A small network was shown many inputs. Here are its activations along a few directions, one row for each input.
Each table varies a few parts of the input and shows all the possible inputs, shuffled.
Descriptions start from the smaller parts, as in this example, which fits no table here: values(3) and (point or ring(11) or (ring(5) and line(6))).
Shared parts are said once, and a part with two or three values counts as separate values.
(in the rows, 128 means zero)

A family of inputs:
x1: [133 139 128 115 112 143  30 142 128 147 174 132 122  86 119 139 139 112
  97]
x2: [135 163 144 145 124 145  66 127 181 114 121 159 179 149 119 130 111 128
  88]
x3: [141  92  96 124  97 111 102 163 101 145 125 125  68 109 128 135 142 115
 141]
x4: [111 143 150 136 148 134 160  95 128  98 157 114 173 140 156 117 125 129
 124]
x5: [126 134 130 127 115 150  31 138 127 141 159 126 134  84 126 126 138 122
  95]
x6: [110 153 137 127 163 147 138 108 149 106 166 103 193 151 147 135 132 141
 136]
x7: [119 146 151 130 156 135 153 103 125 103 167 123 176 146 156 118 124 138
 130]
x8: [156 117 101 111  89 118  91 148 105 168 112 134  60  94 104 140 134 114
 128]
x9: [120 117 129 127 123 142  35 147 127 132 167 123 127  92 139 126 145 123
 102]
x10: [115 122 128 127 134 114 222 114 121 125  80 123 111 147 114 123 113 132
 142]
x11: [133 120 134 132 143 107 213 120 120 128 103 135 116 152 126 125 111 137
 159]
x12: [142  97 103 124 100 116  95 152 106 156 109 128  68 101 124 127 142 124
 135]
x13: [130 123 134 125 147 113 207 125 130 127  99 134 126 157 126 125 121 139
 162]
x14: [122 117 134 133 134 107 219 114 122 123  94 129 115 149 122 126 112 131
 152]
x15: [125 126 121 129 147 121 206 121 142 130 102 120 133 158 120 132 121 139
 166]
x16: [151 129 129 143 111 111 146 141 161 129  42 173 105 169  77 139 110 124
 118]
x17: [115 149 149 123 161 141 143 110 135 104 162 119 188 149 155 125 131 141
 133]
x18: [105 147 140 132 148 142 166  95 129  99 143 106 171 137 152 113 128 131
 113]
x19: [149 114 103 125  91 127  93 141 104 164  98 130  72  91 111 126 135 125
 129]
x20: [121 111 120 126 118 136  44 155 120 120 181 123 125 100 138 133 146 117
 112]
Q: Changing only one part turns x1 into x8. The same change can be made to x7. Which row results?
A: x11
Q: Describe the family of inputs behind these rows.
A: values(2) and (point or line(4) or line(5))

A family of inputs:
x21: [119  91 127 141 107 112  81 161 129 118 125 144  90 111 113 134 131 105
 101]
x22: [122 156 141 125 133 148  60 132 153 131 169 135 165 110 120 139 120 120
  94]
x23: [118  99 117 142 104 124  79 154 129 118 110 126  96 115 121 123 138 112
 100]
x24: [117  68 105 118 115 114  98 168  76 125 182 103  77  86 167 119 159 119
 147]
x25: [147 149 132 112  99 121 154 103 105 152  97 139  95 110 107 126 116 114
 114]
x26: [119  98 107 149  95 130  72 149 126 119 100 124 106 115 134 112 139 124
 105]
x27: [125 144 134 117 112 131 153 100 112 154 102 127  97  89  98 124 113 118
 103]
x28: [121 152 128 133 126 163  53 116 154 124 146 112 176 114 135 124 141 133
 104]
x29: [132 121 115 121 139 116 148 160 162 143 106 141 117 154  92 157 121 131
 161]
x30: [131 127 106 121 138 128 146 151 161 142  89 124 121 157 102 147 131 137
 157]
x31: [120 120 116 102 115 129 167 105  62 161 157  81  82  76 154 116 141 123
 148]
x32: [151 101 136 143 107 106  76 160 119 125 122 168  95 130 130 125 129 118
 118]
x33: [138 157 142 121 129 144  56 125 153 127 169 143 161 127 122 140 129 123
 105]
x34: [104 137 137 154 145 140 190  93 142  86 102 115 173 161 150 110 122 141
 125]
x35: [122 163 131 126 131 159  63 124 152 131 155 120 170 110 128 129 130 124
  94]
x36: [122 140 154 144 146 115 198 104 141  89 125 144 159 174 132 122 108 130
 129]
x37: [119 139 125 101 149 145  72 130 103 136 226  90 152  89 176 132 154 132
 133]
x38: [ 96 108 141 120 169 115 216 108  89  96 185  88 158 141 186 112 138 136
 168]
x39: [133 140 163 147 151 116 188 107 134  95 120 153 164 173 141 116 107 141
 136]
x40: [123 149 126 121 112 143 153  94 113 153  92 112 107  90 106 114 122 125
 105]
x41: [141 101 121 136  99 108  81 159 123 122 124 161  90 127 122 126 129 109
 107]
x42: [ 98 135 153 144 153 122 200 106 143  86 126 134 163 163 127 125 105 129
 120]
x43: [151 158 147 128 133 141  58 134 146 135 161 156 161 127 137 133 118 132
 110]
x44: [126 143 120 131 106 144 145  90 113 151  82 108 111  92 119 107 124 133
 109]
x45: [136  85  89  99 156 111 166 155 101 147 171  91 108 137 147 151 157 146
 210]
x46: [158 149 142 121 113 122 144 103 104 157  96 149 101 106 115 117 111 128
 120]
x47: [158 123 115 120 136 112 149 153 152 144 108 154 121 168  97 155 127 133
 165]
x48: [161 126 128 127 138 113 138 157 149 149 106 163 124 163 109 145 123 140
 175]
x49: [136 121  99 131 133 131 139 142 155 140  79 118 133 164 114 144 139 151
 157]
x50: [ 99 141 142 145 151 137 199  98 141  85 112 119 168 159 138 114 118 133
 119]
Q: Changing only one part turns x34 into x49. The same change can be made to x42. Which row results?
A: x29
Q: Describe the family of inputs behind these rows.
A: values(5) and (point or line(5))
Q: A walk changes only the line(5) part. It starts at x46 and steps to x25. List the rest of the walk in order.
A: x27, x40, x44
Q: Change only the values(5) part in x36. List by row number the other rows that result.
A: x25, x33, x41, x47
Q: A walk changes only the line(5) part. It starts at x32 and steps to x41. List the rest of the walk in order.
A: x21, x23, x26

A family of inputs:
x51: [126 123 149 153 138 127 126 124 127  91 128 144 165 155 153 115 126 137
 129]
x52: [131 104 141 146 136 112 159 128 116 124 109 140 118 133 129 119 122 137
 152]
x53: [115 111 129 136 141 117 158 148 153 131 111 135 121 144 116 129 115 131
 145]
x54: [126 110 112 119 122 109 180 124 106 127 107 115  89 131 138 123 139 124
 135]
x55: [114 138 151 110 140 123 171 114 115 110 143 129 128 133 132 125 124 117
 110]
x56: [131 100 115 115 116 136  35 162  98 159 167 123  94  71 137 134 149 129
 126]
x57: [ 85 154 133 134 137 153 158  96 131  98 155  87 169 124 143 117 124 127
 100]
x58: [167 143 113 133  92 139  98 134 125 154  68 147  98 107 104 120 124 126
 112]
x59: [112 128 134 142 146 130 125 142 165 100 128 135 167 161 142 129 114 134
 121]
x60: [131 143 122 130 162 141 118 134 160 112 140 126 183 166 130 146 136 144
 142]
x61: [147 151 131 112 152 128 141 131 149 131 148 139 160 159 115 151 129 139
 155]
x62: [113 128 112 121 114 123 192 108  99 132 115  92 113 111 133 128 128 117
 139]
x63: [118 162 140 117 138 144 171  75 110 129 159 109 152 109 144 117 114 130
 125]
x64: [111 132 135 124 138 138 181  92 107 140 126  92 132  99 133 117 122 137
 139]
x65: [113 136 145 130 148 138 138 112 118 103 134 118 164 141 159 104 140 137
 114]
x66: [143 129 154 136 132 113 150 119 116 110 137 157 142 144 138 123 116 130
 139]
x67: [131 128 126 120 154 127 148 141 147 142 120 126 137 151 107 145 134 143
 169]
x68: [130  97  88 107  91 123  49 172  85 144 166 115  71  88 126 135 150 119
 126]
x69: [143 162 140 130 101 129  86 115 145 143  97 159 122 118  90 134 109 110
  80]
x70: [139  98 112 145 114 102 169 133 114 117 107 136  94 148 128 127 127 123
 148]
x71: [144 139 143 126 141 119 142 132 146 129 136 154 154 148 139 126 112 137
 145]
x72: [130 151 138 140  98 141  65 114 161 128  90 146 139 127 104 129 115 123
  70]
x73: [134 109 111 133 121 111 161 148 141 134 104 136 108 153 131 131 123 129
 156]
x74: [145 123 127 122 117 134  24 148 108 157 198 126 112  81 144 137 146 111
 115]
x75: [130 138 125 130 104 139  98 129 142 148  76 151 103 109  81 127 115 119
  92]
x76: [134 121 106 117 129 120 157 146 144 136 113 123 113 166 108 155 137 129
 168]
x77: [137 116 116 136 118 148   6 143 138 131 188 113 132  84 157 122 162 120
 111]
x78: [105 110 135 119 143 120 178 123 116 124 114 113 103 123 122 122 131 126
 122]
Q: Changing only one part turns x60 into x67. The same change can be made to x51. Which row results?
A: x52
Q: Describe the family of inputs behind these rows.
A: line(4) and (values(2) or line(5))
Q: Change only the line(5) part in x55. List by row number the other rows that result.
A: x61, x63, x66, x71
Q: A walk changes only the line(4) part. It starts at x73 and steps to x53. List the rest of the walk in order.
A: x71, x59
Q: Change only the line(5) part in x76. List by row number the other rows that result.
A: x54, x62, x70, x73

A family of inputs:
x79: [132 167 166 125 182 159 107  97 128 127 200 123 222 132 195 101 127 175
 152]
x80: [104 173 182 115 151 133 156  76 119  66 218 136 197 143 151 124 119 105
  82]
x81: [118 117 131 141 119 120 222  87  95 133  63 110  98 117 124 103 120 134
 136]
x82: [155 127 133 135  98 125  15 162 151 155 142 173 102 102  91 147 118 111
 102]
x83: [124 143 123 100 143 122 222 111 127 164  75 117 100 131  90 139 113 137
 148]
x84: [ 81 111 172 167 163 121 166 122 182  64 116 143 185 172 161  98 109 132
  98]
x85: [110 122 118 141  94 155  48 121  98 134 137 105 111  58 130 107 136 118
  77]
x86: [122 145 118  97 115 156  33 144 135 167 153 116 113  66 102 141 145 113
  90]
x87: [158 128 135 137 120  95 200 139 144 150  68 176  96 160  78 147  88 124
 159]
x88: [146 111  91 122  79 124  42 152  99 143 161 117  87  90 156 130 144 110
 116]
x89: [122 189 118 144 154 168 134  91 198  96 117 100 238 193 133 143 133 145
 129]
x90: [155 110  97 128 107  98 214 122  96 139  96 121  76 143 144 121 124 124
 169]
x91: [151  97 115 127 121  98 186 154 113 131  55 156  79 166 108 128 128 139
 162]
x92: [ 89  83 111 111 171 124 149 158 117 115 204  79 130 126 137 156 159 132
 185]
x93: [154  97 110 129 104 121  26 180 118 136 115 149  85 120 119 137 156 122
 115]
Q: Describe the family of inputs behind these rows.
A: values(5) or (values(2) and ring(5))

A family of inputs:
x94: [114 108 108 123  96 141  71 126  82 141 151  93  89  59 145 112 151 115
 100]
x95: [123 140 152 152 140 123 161 116 160  90  96 154 167 178 129 119 109 132
 111]
x96: [129 121 107 121 131 144  46 162 149 140 153 118 137 119 127 145 150 133
 134]
x97: [158  90  96 125 101  86 217 153 112 166  29 147  32 145  84 138 117 128
 177]
x98: [141 104 123 117 120 119  60 160 101 140 191 133 103  98 147 135 144 120
 139]
x99: [148 161 129 115  99 147  53 118 126 161 130 140 117  85 106 131 125 117
  87]
x100: [117 137 125 130 163 136 164 126 160 112 138 113 177 169 137 140 130 145
 160]
x101: [ 96 131 139 131 148 129 221  87 111 105 124  96 148 133 154 106 122 134
 131]
x102: [136 120 129 143 100 129  35 159 152 123 117 161 116 121 106 134 126 112
  85]
x103: [121 123 144 122 163 113 192 121 116 104 167 124 152 158 154 130 127 135
 163]
x104: [125 172 156 128 147 140 187  80 139 125 110 130 169 142 121 120 106 138
 120]
Q: Describe the family of inputs behind these rows.
A: point or (values(2) and ring(5))
Q: Change only the values(2) part in x101. List by row number the other rows that result.
A: x94
